Each row below holds a small network's activations on one input, seen along a few directions.
In each table, some parts of the input vary, and every possible input appears once, in random order.
A made-up example of a description, with smaller parts first: values(3) and (point or line(9) or (line(4) and ring(8))).
Shared parts are said once, and a part with two or three values counts as separate values.
In the rows, 128 means zero.

Other details of the inputs shift rows strongly along three fixed directions, in all tables alike. That doesn't count.

A family of inputs:
r1: [165 137 137 171 170 161  96 117 141 222 140 148 160 174]
r2: [128 148 112  89 106 128 159 143 114 118 122 115 125 124]
r3: [173  46 161 192 170 157  46 153 127 102 122 159 107 122]
r4: [ 96 135 112 170  91 121 125 137 113  83 128 144 118 113]
r5: [165 136 155 161 171 148 130 142 117 248 121 140 135 139]
r6: [112 154 129  75 101 105 181 140 124 113 126 107 112 130]
r7: [ 98  91 106 156 128  98 120  75 155  77 135 110 117 142]
r8: [115 166 108  60  90 123 176 136 113 105 127 113 134 105]
r9: [144 143 138 108 138 156 111 179 106 155 113 136 120 113]
r10: [112 143 123  70  87 111 146 132 126  59 127 108 127 109]
r11: [163 142 152 159 174 146 123 137 119 247 128 140 155 116]
r12: [170 143 175  81 128 147 136 226  82 150 103 136  90  89]
r13: [109 100 136 136 139 119  87 145 136  88 120 121  96 104]
r14: [149  50 155 196 171 137  63 130 138 103 127 147 112 131]
r15: [121 152 105 105 107 120 161  83 146 119 151 118 155 149]
r16: [ 98 202  65 155 105 103 197  71 151 200 146 145 168 184]
r17: [142 151 171  72 121 124 134 212  90 134 106 119 115  66]
r18: [117  80 107 155 126 141 113  76 145  74 131 137 119 164]
r19: [103  93 118 160 141 118  92  82 164  77 143 125 123 161]
r20: [ 93  98 112 148 125 105 111  67 156  77 134 113 135 129]
r21: [121 128 149  84 114 112 138 172 113  78 122 119 105  76]
r22: [122 177  91 112 112 136 169  60 140 184 144 118 190 175]
Description of these inputs: values(2) or (line(4) and ring(5)).
Question: Which of the alternatives is r4?
Answer: values(2)

A family of inputs:
r23: [113 119 105 121 116 123 148  59 152  97 144 122 147 151]
r24: [148 130 144 119 148 137 141 126 123 174 129 128 141 123]
r25: [128 130 105 172 155 131 133  68 156 197 137 134 145 194]
r26: [139 139 143 126 142 130 131 149 131 165 127 125 116 142]
r27: [117 172 122 120 121 111 164 145 117 179 125 117 128 119]
r28: [ 90 130 100 141  98 108 131  91 146  65 138 135 134 136]
r29: [ 99 118  95 109 111 129 136  71 148  71 139 119 138 143]
r30: [129 109 161 125 134 118  93 224  97  93 100 136  73  50]
r31: [160 104 167 135 144 146 100 192 109 121 115 148  94 107]
r32: [ 77 122 103 144 103 101 139  82 148  83 130 110 116 139]
r33: [140  90 158 124 145 130  99 197 106  95  99 137  69  90]
r34: [134 152 122 118 143 127 165  88 140 200 140 116 160 152]
r35: [107  97 115 119 117 130  94 101 145  41 138 120 124 134]
r36: [133 115 144  88 112 129 117 157 115  68 118 118 112 100]
r37: [100 137 130 120 115 100 135 150 126  98 122 125 112 101]
r38: [ 99 134  87 153  98 114 145  73 143  90 142 130 140 151]
r39: [155  93 128 171 155 154  92  83 145 144 139 141 158 162]
r40: [118 127 110  91 109 132 132 119 130  87 128 116 130 122]
r41: [150 126 134 162 153 139 128 115 141 181 140 140 139 171]
r42: [145 118 150 158 143 133 113 175 105 151 116 145 112  96]
r43: [124 125 147 144 133 126 123 164 109 150 112 130 108 101]
r44: [139 117 132 150 159 135 109  92 151 174 133 118 148 156]
r45: [134 116 128 109 122 139 116 129 126  97 125 123 131 123]
r46: [126 132 127  89 116 135 122 139 124  95 124 114 128 120]
r47: [154 126 131 152 158 139 131  87 144 199 142 125 166 167]
r48: [148 159 141  91 132 134 165 141 113 183 127 124 143 116]
r49: [124 127 106 122 113 137 138 124 125 102 125 139 118 147]
r50: [132 124 141 164 149 131 105 156 116 163 116 139 111 106]
r51: [132 165 134  77 118 113 169 130 126 156 132 100 145 134]
r52: [114 161 130  69 115 106 156 130 132 131 124  90 126 125]
r53: [ 87 154 114  82  86  88 172 160 114  71 119 103  94  88]
r54: [116 191 118 113 110 108 178 127 127 179 135 128 155 135]
r55: [100 176 105  93  83  97 189 134 118 112 130 112 125 115]
r56: [103 113  96 129 105 109 152  82 148  69 136 126 117 163]
r57: [132 149 150  74 131 125 145 166 111 150 112 111 112  88]
r58: [151 133 139 121 152 134 137 129 128 192 129 121 143 132]
r59: [140 170 131  90 132 120 171 124 130 198 133 102 153 142]
r60: [126  92 113 149 138 146 105  72 146  96 139 139 143 146]
r61: [162 118 151 129 148 158  96 151 115 150 121 138 139 123]
r62: [ 84 130 105 150 119  98 125  84 160 102 135 122 130 142]
r63: [133 124 119 166 134 142 100 138 121 131 128 153 132 120]
r64: [144 150 127 156 135 133 130 142 117 179 129 148 142 123]
r65: [138 138 129  99 127 146 126 143 119 135 123 122 137 124]
r66: [153  86 156 163 174 141  77 124 138 150 126 129 129 135]
r67: [135 122 130 182 137 138 128 109 124 176 132 145 146 146]
r68: [108 152 131  50  89 100 162 148 121  65 131  97 113 103]
r69: [144 114 128 120 133 149 113 128 123 126 125 133 137 123]
r70: [116 109 101 184 126 127 104  89 144  99 140 149 139 144]
r71: [137 104 137 182 147 151  75 143 122 127 123 167 131 118]
r72: [103 180 104 100  80 115 185 121 113 133 128 117 139 130]
r73: [101 140  87 167 112 135 139  63 142 140 142 132 159 173]
r74: [106 149  96 132 108 123 131 125 129 107 132 133 132 124]
r75: [118  90 108 150 118 127 119  95 143  64 131 142 111 153]
r76: [129 119 132  93 116 120 140 134 125  94 125 115 120 109]
r77: [142 101 178 107 140 134  85 231 103  86  98 133  58  72]
r78: [154 150 160  74 120 133 140 184 100 137 114 118 123  95]
r79: [107 146 104 129  97 110 158 110 129 102 133 125 130 129]
r80: [128 132 116 153 121 138 120 136 115 129 126 145 130 121]
r81: [ 84 140 108 117  94  97 166 110 131  93 130 106 118 127]
r82: [161 165 145  93 135 135 161 148 114 204 128 117 153 129]
r83: [123 169 114 158 143 120 141 111 139 212 134 129 150 147]
r84: [140 154 116 116 125 130 159  82 143 175 143 117 170 166]
r85: [125  97 124 157 159 132 113  70 154 144 139 127 142 151]
r86: [139  72 148 147 160 137  75 134 135 107 118 130 107 110]
r87: [136 127 123 174 141 127 117 122 131 155 135 148 139 131]
r88: [148 132 152 144 130 157 112 192  84 159 107 153 117  92]
r89: [115 160 116  58  93 119 176 126 119  98 127 110 129 109]
r90: [144 116 124 140 130 146 123 141 116 126 120 150 115 139]
r91: [125 161 130  79 122 113 163 130 130 159 127  96 136 130]
r92: [ 90 147  83 153 110 120 131  69 154 112 145 135 157 163]
r93: [141  89 151 188 151 142  72 150 123 117 122 167 122 108]
r94: [106 112 119 105 103 112 127  93 146  46 141 111 127 135]
r95: [141 164 149  85 135 122 150 155 119 179 130 107 138 121]
r96: [119 159 131  71 112 105 167 130 129 130 129  93 132 127]
r97: [139  88 130 194 150 158  67 149 114 116 119 162 115 112]
r98: [156 127 154 113 141 153  99 167 109 137 124 137 130 110]
r99: [160 139 135 149 145 164 116 145 122 185 132 153 140 157]
r100: [137 131 132 117 124 152 113 167 117 115 124 139 110 130]
r101: [152  59 150 145 144 151  67 150 119  64 116 147 106  95]
r102: [104 123 111 100 101 105 157 127 131  67 124 117  99 131]
r103: [143 162 138  92 129 126 167 182 103 181 112 124 110 119]
r104: [ 92 112 133 117 103  96 122 157 126  38 119 127  94  85]
r105: [134 103 127 204 163 129  93 112 141 161 135 149 137 138]
r106: [162  76 143 168 160 155  83 111 134 134 130 149 137 132]
r107: [143 145 116 146 140 142 130  66 150 182 155 128 181 183]
r108: [ 94 141 104 122 101  93 153 119 137  83 135 118 119 118]
r109: [134 126 125 111 122 146 121 171 106 105 111 141 102 118]
r110: [157 131 158 138 156 142 122 172 119 185 125 137 116 133]
r111: [153 146 152  81 132 130 151 176 105 165 117 116 124  96]
r112: [130  89 126 162 130 136 102 104 148  79 137 144 116 155]
r113: [105 140 115 137 107 109 159 107 128 127 133 119 132 136]
r114: [126 136 120 112 133 118 146 100 143 155 134 108 142 142]
r115: [101  79 121 164 104 120 105 109 131  34 126 137 105 117]
r116: [103 124 131 141 128 105 115 139 135 105 123 130 113 107]
r117: [117  86 135 143 144 118  89  97 152  84 139 115 121 138]
r118: [161  86 145 182 156 164  77 137 129 131 130 164 119 148]
r119: [140 161 154  86 139 126 133 167 117 176 123 108 125 111]
r120: [131  90 128 153 140 126 105  74 154  98 142 124 144 158]
r121: [154 169 151  93 139 129 153 152 117 201 134 114 150 129]
Question: Changing only one part turns r32 into r43. The same change can be made to r77. Which row results?
Answer: r26
Question: Changing only one part turns r70 into r30. The same change can be made to r39. Which row results?
Answer: r91
Question: Changing only one part turns r45 into r44. The same change can be made to r71. Which row results?
Answer: r62
Question: What is each input in this table made of?
Answer: line(9) and (values(2) or line(4) or line(5))
Question: Start at r67 and move only the line(4) part, one step at a time. The first step leads to r55. Which rows follow, in order?
Answer: r87, r54
Question: Which other rows agree with r35 in the line(9) part? List them by row number.
Answer: r29, r40, r46, r65, r73, r74, r92, r97, r100, r109
Question: Start at r28 and move only the line(4) part, one step at a time. The first step leads to r70. Which rows follow, in order?
Answer: r38, r72
Question: Which other rows does r52 become when the line(5) part takes its other values? List them by row number.
Answer: r44, r57, r86, r119
Question: Which other rows does r56 become when the values(2) part takes its other values? List them by row number.
Answer: r31
Question: Start at r85 and move only the line(5) part, one step at a time. The first step leads to r114. Which rows follow, in order?
Answer: r91, r66, r117
